Each row below holds a small network's activations on one input, seen along a few directions.
In each table, some parts of the input vary, and every possible input appears once, in random order.
A made-up example of a description, with smaller parts first: one of 2 separate values, together with either a single point or one of 11 places along a line or (one of 4 places along a line, together with one of 5 places around a ring).
Shared parts are said once, and a part with two or three values counts as separate values.

Other details of the inputs vary at random and push rows far along three fixed directions, the same in every table; ignore that.

A family of inputs:
x1: [ 29  33   2 -25  -3   0  46  -9 -26   3  32  60  10   6]
x2: [-42  35 -27  11  33 -27  28   0   2  62  19  26  17 -17]
x3: [-67  37 -33   8  11 -17  59  11  -5  36  -2  21  45 -19]
x4: [ 43 -62  34 -13 -12  20 -70 -18  34 -24 -19 -39 -44 -25]
x5: [ 58 -20  57  10  11 -16   3 -19 -18  18  11 -25  18  39]
x6: [ 66 -24  39  11   1 -13  31   3 -14 -16 -24 -23  18   8]
x7: [ -1 -40  -4  68  20 -50  -3  17  26  34 -23 -42  53 -36]
x8: [ -3  14  -3 -26 -45  40 -31 -16  27 -35  20  33 -61  -8]
x9: [ 18  71  23 -31 -14 -13  22 -10 -32 -18  -4  42   2   0]
x10: [-35 -66 -26  26  41   0 -66  28  46  30 -43 -81 -28 -29]
x11: [-34 -72 -28  34  29   3 -57  23  45  28 -45 -80 -29 -11]
x12: [-31 -13 -25 -42 -50  67 -17  -9 -14 -31  14  19 -47  37]
x13: [ -2  -4 -34 -32 -36  53  -5   8   5 -36  -4  22 -62  17]
x14: [-30 -11 -10 -57 -23  59 -29 -16  -6 -15  21  31 -46  14]
x15: [-44  17 -55  38  17 -30  62  26   3  18  10  22  29 -24]
x16: [ 58 -18  50   6  11 -29 -23 -11 -26  -5   4 -10  36  37]
x17: [-39  19 -55  20  33 -30  43  24   7  30  37  33  44 -16]
x18: [ 73 -14  45  -4  13 -13  23   7 -14 -16 -20 -22  21  -8]
x19: [ 22 -50  25  -3 -12  15 -62   1   8 -41 -48 -47 -44  10]
x20: [  2 -21   1  34  49 -56 -31  29   1  34 -35 -38  56 -19]
x21: [  5  45  14   1 -25  -3  55 -20 -27   6  13  26 -16  24]
x22: [ 58 -16  65   0  20 -35 -16 -19 -22  -6 -15  -6  24   6]
x23: [ 16 -78  42 -30   2  43 -54 -17   8 -28 -16 -39 -33   3]
x24: [-11 -28  14  55  56 -64 -20  17   7  24 -14 -23  58 -12]
x25: [ 40 -53  23  -3 -30  25 -55  -6  29 -29 -39 -54 -41 -14]
x26: [ -5  34 -15 -20 -46  51 -30 -13  20 -61  23  12 -57   0]
x27: [ 49 -15  51  13   1 -19  17 -15 -13  10 -28 -45   2  15]
x28: [ 43 -37  58   9 -13  -2  28 -11 -37  -7  -7 -26  41  33]
x29: [-88  15 -65  24  24  21 -20  14  40  -4  12 -28 -49 -15]
x30: [ 50 -27  80   1   6  -6  23 -20 -29  -4  12  -8  52  33]
x31: [-79   5 -57   1  23  11 -23  17  43  19 -20 -27 -54 -45]
x32: [ -9 -33   8  23  44 -29   1  28  -3  49 -22 -45  79 -19]
x33: [  3   9 -30 -45 -28  54 -13  12   3 -38   3  27 -62   1]
x34: [-43  45 -52  36  34 -27  61  27   7  -5  35  15  41 -18]
x35: [ 49 -37  58  -6   4  -4   5 -17 -30   4  18 -18  54  41]
x36: [  3  45  12 -32 -34  18  52 -14 -38   6  12  46  26  38]
x37: [ 59 -22  53  -1  16 -30 -27 -13 -27   3  -7  -5  28  20]
x38: [-80 -13 -71  17   5  15 -21  17  29  27  -1 -14 -45  -7]
x39: [ 55 -16  43   7  -1 -29 -13  -3 -24  -2 -31 -20  30  33]
x40: [ 11 -41  -2  37  39 -48 -27   8  30  50  -9 -31  57 -42]
x41: [-28  50 -42  14   9 -33  15  18  19  48   3  23  41 -49]
x42: [ -5   2 -32 -20 -54  42 -32  -9  15 -23   8  19 -49   5]
x43: [ 10  55  27 -17   1  -7  47 -31 -19  21  21  42 -12   3]
x44: [-67 -10 -73   9   2   8 -48  16  51  16  20   2 -19 -36]
x45: [-32  26 -38  12  39 -28  52  12   9  28  18  42  25 -43]
x46: [ 28  46  14 -13 -12  -1  66  -9 -23 -20  39  63   7  14]
x47: [-34  27  -8 -44 -37  78  -6 -13  -9 -67  34  16 -48  36]
x48: [-56  45 -22  30  33 -35  49   4  12  51  25  25  19 -14]
x49: [-68 -32 -92  16   6  19 -14  33  29   0   3  -2 -29 -20]
x50: [  8  42  -1  -8 -25 -10  16 -10 -39  -8  12  45   9  36]
x51: [-19  38 -10 -22 -28  40 -36  -8  -5 -73  15  18 -60  29]
x52: [  9  62  28 -47 -23  16  54 -16 -41  -7  13  41  18   5]
x53: [ 35  66  20 -28 -31  -7  29 -15  -8  -3   3  34   4 -24]
x54: [ 19 -64  20  11 -14  13 -62   2   2 -43 -36 -43 -42  21]
x55: [ 31  50   4 -15 -42  -3  27 -13  -9   9   3  38  13   6]
Description of these inputs: one of 5 separate values, together with either a single point or (one of 2 separate values, together with one of 5 places around a ring).
Q: Changing only the choice among 5 separate values turns x23 into x43. The same change can be made to x32. Which row results?
A: x10
Q: Changing only the choice among 5 separate values turns x12 into x42. The same change can be made to x36. Which row results?
A: x55
Q: List by row number the other rows that have the choice among 5 separate values in common with x50.
A: x9, x16, x19, x20, x22, x24, x37, x39, x51, x54
Q: Which other rows does x43 become when the place on the ring of 5 takes its other values? List them by row number.
A: x21, x27, x31, x48
Q: Which other rows does x11 become when the place on the ring of 5 takes its other values? List them by row number.
A: x2, x5, x10, x38
Q: Which other rows does x55 become when the choice among 2 separate values takes its other values? List them by row number.
A: x25
Q: Which other rows does x41 become when the choice among 2 separate values takes its other values? List them by row number.
A: x53
Q: Which other rows does x26 become when the choice among 5 separate values takes its other values? List them by row number.
A: x29, x34, x47, x51

A family of inputs:
x56: [-27  13 -34 -39 -36  42 -12  -2   2 -19  33  60 -27   9]
x57: [-41  35 -15 -51 -24  48 -14 -12  11 -30  17  51 -63 -16]
x58: [-37  35 -32 -42 -29  38 -10   3   1 -37  11  51 -34  -8]
x59: [ 29  59  11  27  -6 -56  62   3 -35  24   9  44  69  13]
x60: [-86 -71 -75  45  55   6   3  37  34  19  25 -27  24 -15]
x61: [ 73 -77  80 -29   5  28 -32 -16  -8 -17 -40 -64 -25   9]
x62: [ 38 -45  35  60  38 -65  -7   4  13  39 -29 -51  52 -11]
x63: [ 75 -85  65 -18 -12  27 -47 -28   2  -4  -8 -47  -7  19]
x64: [ 13  40   8  44   8 -32 104   2 -45   6  32  25  61  40]
x65: [  9 -25  31  40  33 -50  -8   7 -13  34 -32 -56  75  10]
x66: [ 43 -72  66  12   3  38 -32  -9 -31 -53  -8 -78 -19  72]
x67: [-84  66 -73   5   4 -17  61   9  10  58   6  47 -15 -24]
x68: [-41  30 -32 -53 -35  56   7   2  -9 -27  -1  43 -47  -6]
x69: [-88 -22 -51  31  37 -21 -21  36  20  44 -30 -43  19 -15]
x70: [ 50 -26  19  57  28 -53   5  26  14  11 -25 -41  65 -26]
x71: [ -7 -51 -22  -5 -15  48 -67   8  59 -28 -31 -62 -91 -36]
x72: [-41  49 -27 -33 -23  19 -32  -8 -11 -32  15  43 -42  26]
x73: [-82 -18 -48  39  40 -30 -40  36  26  29 -18 -29  24 -16]
x74: [ 56  27  52 -45 -42  23  20 -21 -43 -33   3  26  10  21]
x75: [-60  80 -62  17  10 -26  47  19  33  29  23  53  -5 -56]
x76: [ 33  65   5  23   6 -65  51  -4 -37  16  17  46  68  12]
x77: [ 28 -58  19  25  30 -33  18  12  -6  46 -12 -29  81  -3]
x78: [ 89  43  40 -21 -36   4  11 -16 -24 -54  11  29 -10  20]
x79: [ 29 -44  10  50  25 -53  18  19  -6  41 -42 -52  63  -2]
x80: [ 67 -69  78 -22  -2  23 -46 -19  -2 -23 -30 -65 -17  -1]
x81: [ 54  46  69 -33 -20   2 -10 -46 -41 -25  15  28 -16  51]
x82: [-55  69 -73  12  -1 -15  65  29  14  28   1  42  11 -42]
x83: [ 72  13  54 -39 -25  13  -3 -44 -29 -17  43  48  -3  32]
x84: [-60  74 -65   5  10 -16  71  18  22  45   8  40 -13 -49]
x85: [-14 -62 -31 -13   1  29 -79   7  28 -26   7 -11 -29  -3]
x86: [-28 -63 -27  -1 -21  43 -80   0  46 -15 -33 -57 -90 -12]
x87: [-44  -8 -55  48  50 -34 -33  28  57  18  -5 -27  -5 -69]
x88: [-33  16 -38 -45 -45  50  -6  -7   0 -10  28  51 -27   5]
x89: [ 10 -25  47  39  45 -50  -7  -3  -5  52 -29 -63  59   4]
x90: [-23 -77 -20 -17  -3  47 -78  -5  47 -11   3 -18 -55 -10]
x91: [ 27  46   7  43  16 -29 114  10 -22  -6  32  20  59  13]
x92: [ 65  35  65 -47 -18   7   2 -39 -33 -36  22  36 -10  15]
x93: [-58  43 -17 -49 -27  51  -4 -14 -10   2   1  30 -83  22]
x94: [ 43  73   9  20  -9 -42  80   3 -22  21   4  27  70 -14]
x95: [ 49   6  53 -35 -25  45  50 -24 -49 -69  32  17 -10  57]
x96: [ 62  32  48 -39 -21   3   6 -19 -41 -44  16  37  12  22]
x97: [-34  35 -47 -30 -63  44 -10  -6   1 -30   0  34 -63  12]
x98: [-70 -51 -54  17  44  -8  -8  25  39  69  -1 -21   9 -41]
x99: [ 41 -30  31  55  42 -66 -19  -3   5  29 -15 -41  45 -13]
x100: [-43 -51  -3  -7   8  31 -93   1  35 -16 -25 -48 -71   6]
Q: What is each input in this table made of?
A: one of 5 separate values, together with either a single point or (one of 2 separate values, together with one of 4 places along a line)
Q: Changing only the choice among 5 separate values turns x71 into x89. The same change can be made to x94. Which row results?
A: x65
Q: Changing only the choice among 5 separate values turns x76 into x78. The same change can be made to x59. Which row results?
A: x70
Q: Which other rows does x100 become when the place on the line of 4 takes its other values? List them by row number.
A: x81, x89, x93
Q: Which other rows does x69 become when the choice among 5 separate values takes its other values? List them by row number.
A: x68, x77, x79, x82
